Each row below holds a small network's activations on one input, seen along a few directions.
Each table varies a few parts of the input and shows all the possible inputs, shuffled.
A made-up example of a description, with smaller parts first: one of 3 separate values, together with either a single point or one of 9 places along a line or (one of 4 places along a line, together with one of 8 places around a ring).
Shared parts are said once, and a part with two or three values counts as separate values.

Rows:
R1: [-1.80  0.23  5.73 -2.73  5.52  8.98  1.66 -5.29  2.43 -2.22 -0.87]
R2: [ 3.83  1.80  3.40 -6.03 -1.57 -2.39 -3.48  0.97 -1.11 -0.69 -0.14]
R3: [ 1.47  2.56  1.92 -0.45  5.99  5.99 -2.30 -1.53 -3.42 -0.01 -1.45]
R4: [-0.04  3.19 -2.08  0.58 -7.22 -4.09 -2.32  2.55  2.43 -1.90 -0.29]
R5: [-2.71  3.32 -4.99  4.45  1.93  4.10 -1.01  2.20  0.99 -1.98 -1.49]
R6: [-3.38 -0.68  0.80  3.06  3.57 -2.80  1.58 -0.20 -2.34  5.55  2.35]
R7: [-1.17 -1.48  0.22  4.91  7.26 -1.03  2.40 -0.92 -0.94  2.27 -0.37]
R8: [ 1.32 -0.85  0.70  1.96 -0.24 -4.83  3.37  2.61 -2.24  5.70  0.36]
R9: [ 5.35 -9.21 -1.74 -0.71 -3.95 -7.23  0.84 -2.42  2.05 -0.39  0.98]
R10: [ 7.10 -4.82  1.38 -6.38 -3.99 -0.66 -3.37 -1.48 -1.22 -5.12  1.28]
R11: [ 2.41 -2.35  1.31  0.13 -1.60 -8.43  0.74  0.42  2.14  3.62  0.84]
R12: [-1.11  3.92 -3.26  1.87 -5.65 -0.16 -0.10  5.55 -1.15  0.73 -1.31]
R13: [-1.28  3.20  2.05 -2.83  2.84  3.62 -2.91 -0.66 -5.02  2.68  0.76]
R14: [-5.30  3.80 -3.98  2.52 -1.68  2.15 -1.94  3.09 -0.44  1.14  0.87]
R15: [-5.49  1.79 -2.55  1.80  1.74  6.75  3.34 -2.38  6.63 -4.47 -0.28]
R16: [-5.01 -4.28  3.53  1.96  7.12  1.61  6.29 -4.53  4.74 -0.28 -0.70]
R17: [ 2.96 -3.25 -4.53  0.24 -9.70 -2.82 -1.79 -0.74  1.78 -6.55  0.70]
R18: [ 2.85  3.09  2.11 -4.36 -0.40  1.25 -0.99  2.75 -5.31  1.92 -1.25]
- What is each input in this table made of? => one of 3 separate values, together with one of 6 places along a line
- Changing only the place on the line of 6 turns R17 into R14. The same change can be made to R9. Which row results? => R6
- A walk changes only the place on the line of 6. It starts at R1 and steps to R3. List the rest of the walk in order. => R13, R18, R2, R10
- Change only the choice among 3 separate values in R1. List by row number the other rows that result. => R15, R16

Rows:
R19: [ 1.67 -1.22  1.29 -1.40 -0.58 -2.40 -0.71 -0.17 -1.75  1.56  0.82]
R20: [-0.01 -2.51 -0.71  0.98 -0.32 -1.97  0.69 -1.25  2.17 -0.80  0.50]
R21: [-0.08  0.19 -0.42 -0.72 -0.38  3.22 -0.35 -0.85  0.41 -2.41 -0.39]
R22: [-0.37 -1.38 -0.53  1.22 -1.45 -3.35  1.75  0.51  1.43  1.29  0.33]
R23: [ 2.66 -1.34  2.39 -2.56  0.11 -1.26 -0.36 -0.94 -0.27 -0.31 -0.14]
R24: [-4.44  1.43  2.51  2.14  8.61  5.00  2.78 -2.02 -0.05  2.47 -0.54]
R25: [-2.12  2.00 -1.61  1.56 -1.88  0.05  0.54  1.76  0.95  0.11 -0.24]
R26: [-1.69  0.96 -1.84  1.34 -0.79  1.39 -0.46 -0.18  1.73 -2.00 -0.06]
R27: [ 1.53 -3.10  0.75 -1.05  0.18 -0.10  0.86 -1.88  0.76 -1.34  0.23]
R28: [ 0.02  2.05 -0.10 -1.38 -1.01  0.88 -2.01  1.23 -2.13  0.57  0.29]
R29: [ 1.19  1.92  1.07 -2.42 -0.46  1.98 -1.62  0.23 -0.53 -1.23 -0.55]
R30: [-0.04  2.19 -2.08  1.18 -1.19 -0.05 -1.16  2.46 -1.60  0.47 -0.39]
R31: [ 1.67 -1.19 -0.73  1.10 -0.83 -3.38  0.04  1.10 -1.11  1.63  0.14]
- What is each input in this table made of? => either a single point or (one of 2 separate values, together with one of 6 places around a ring)
- Change only the choice among 2 separate values in R28. List by row number the other rows that result. => R19

Rows:
R32: [ 1.18 -1.30  3.42 -2.78  3.16  1.38  0.30 -1.81 -1.74  1.04  0.32]
R33: [-1.03  2.76 -1.59  1.78  2.73  3.61 -1.89  0.75 -2.56  0.05 -0.38]
R34: [ 1.40 -2.36  0.73  0.33  4.76  1.09 -0.32 -2.09 -1.75  0.30  0.11]
R35: [ 0.68 -3.31 -0.47  2.49  2.70 -1.47  2.20 -0.95 -0.48  1.54 -0.05]
R36: [ 3.37  0.99 -2.92 -1.25 -6.97 -3.75 -3.46  3.72 -2.14 -0.24  0.28]
R37: [-2.91 -0.67 -0.63  1.07 -1.09 -0.54  1.54 -1.04  3.61 -0.92  0.61]
R38: [-0.68 -2.74  1.30  0.99  1.14 -3.55  1.92 -1.39  1.00  2.59  1.11]
R39: [-1.86  1.78 -2.76  3.72  0.92  0.99  0.62  2.20 -1.21  1.16 -0.46]
R40: [-0.89  0.73  1.64 -2.33  0.68  4.55 -0.20 -1.78  0.81 -2.29 -0.24]
R41: [-1.25  1.35  2.06 -1.54 -0.54  0.93  1.40 -0.57  3.51 -1.37 -0.75]
R42: [ 0.88 -0.63  3.96 -1.77  1.79 -2.12  1.81 -0.76  0.94  2.08 -0.19]
R43: [-1.29  3.76  1.02 -1.41  1.06  3.84 -1.28  0.87 -2.61  0.90 -0.30]
R44: [-0.65 -0.25 -1.07  0.81  2.31  4.25 -0.88 -1.95  0.81 -3.09 -0.44]
R45: [-1.73  4.33  1.47 -0.73 -0.11  0.21  0.21  2.17  0.10  1.83 -0.88]
R46: [-1.40 -1.20 -2.34  2.73  0.40  1.59  1.75 -0.59  2.11 -1.92 -0.54]
R47: [ 3.89 -1.65 -2.41 -1.95 -7.24 -3.36 -2.11  0.82  1.08 -3.55  0.43]
R48: [ 5.70 -3.88 -0.29 -2.09 -5.14 -6.47 -1.97  0.61 -1.73 -0.34  0.82]
R49: [-3.40  2.30 -1.12  1.94 -0.56 -1.18  0.37  1.79  0.27  2.23  0.54]
- What is each input in this table made of? => one of 3 separate values, together with either a single point or one of 5 places around a ring
- Changing only the choice among 3 separate values turns R43 into R40. The same change can be made to R45. Which row results? => R41

Rows:
R50: [-0.72 -1.69 -2.34  1.20 -2.24 -2.72 -0.65 -0.28  2.81 -1.21  0.77]
R51: [ 2.69 -2.48  3.28 -1.81 -0.89 -2.09 -0.17 -1.96 -0.88 -0.54  0.44]
R52: [ 3.50 -2.55  1.97 -2.63  0.85 -3.43 -0.09  0.24 -1.94  1.81  0.06]
R53: [-4.11  3.40  4.11 -0.21  5.95  5.04  4.05 -1.14  3.79  0.44 -2.01]
R54: [ 1.19 -0.07 -0.02 -3.40 -3.37  1.31 -1.20  0.06 -0.85 -1.25  0.61]
R55: [ 1.91 -2.55 -1.01  1.58 -0.12 -4.65  1.79  1.40  0.23  2.78  0.23]
R56: [-0.94 -0.85 -0.59  2.66  7.88  7.16  0.93 -2.66 -1.17 -1.66 -1.19]
R57: [ 1.48 -1.43  0.44 -2.91 -1.44 -1.19 -2.24 -1.56  0.86 -1.72  1.35]
R58: [-0.06  3.96 -3.40  2.11 -3.45 -0.81 -1.53  4.09 -0.96 -0.99 -1.04]
R59: [-6.95  3.02  0.90  2.33  5.67  4.19  0.42 -1.10 -1.65  3.72  1.38]
R60: [ 0.79 -2.40 -0.08  2.13 -1.77 -3.62  1.77 -1.14  1.13  0.34  0.12]
R61: [-1.10 -0.30 -2.69  0.75 -4.05 -0.40  0.53  1.62  0.92 -1.07  0.25]
R62: [ 2.33  3.93 -0.56 -1.81 -3.02  1.22 -3.61  2.45 -2.28 -0.65 -0.97]
- What is each input in this table made of? => either one of 3 separate values or (one of 2 separate values, together with one of 5 places along a line)
- Change only the place on the line of 5 in R58. List by row number the other rows that result. => R50, R55, R60, R61

Rows:
R63: [ 4.10 -0.71  1.05 -4.80 -5.51 -1.96 -2.36 -0.35  1.33 -3.76 -0.23]
R64: [-0.45  0.01  3.08 -0.70  5.25  1.73  1.02 -1.49  0.41  2.29 -0.25]
R65: [-2.24  0.70  4.67 -1.75  4.10  0.95  1.70 -1.73 -0.80  2.83  0.45]
R66: [ 1.18 -0.63 -1.58  1.99 -2.78 -5.15  0.10  1.76  0.30  0.58  0.68]
R67: [ 3.43 -1.70 -0.92 -1.11 -3.52 -2.93 -2.68  1.74 -2.66 -0.26  0.16]
R68: [ 2.54 -1.20 -2.37  0.55 -2.44 -4.10 -1.20  1.26 -1.92  1.23  0.23]
R69: [ 3.86 -1.18 -0.95 -2.56 -5.00 -1.62 -2.19  0.56 -1.53 -1.18  1.11]
R70: [-5.24  8.82 -2.77  1.72  0.19  7.37 -1.99  3.60 -1.09 -0.73 -1.37]
R71: [-0.37 -0.43  1.91  1.28  4.74  3.11  2.78 -1.62  0.25  0.08 -1.47]
R72: [-1.49 -1.44 -1.95  1.80 -4.42 -4.70  2.25  1.44  3.71  0.69  0.35]
R73: [-1.85 -1.35  0.13  0.66  5.23  3.51  1.55 -1.96  0.53 -0.97  0.08]
R74: [-3.49 -0.89 -0.31  2.91  4.16  3.78  1.02 -3.21  1.45 -0.80  0.27]
- What is each input in this table made of? => either a single point or one of 5 places along a line or one of 6 places along a line
- A walk changes only the place on the line of 6. It starts at R63 and steps to R69. List the rest of the walk in order. => R67, R68, R66, R72
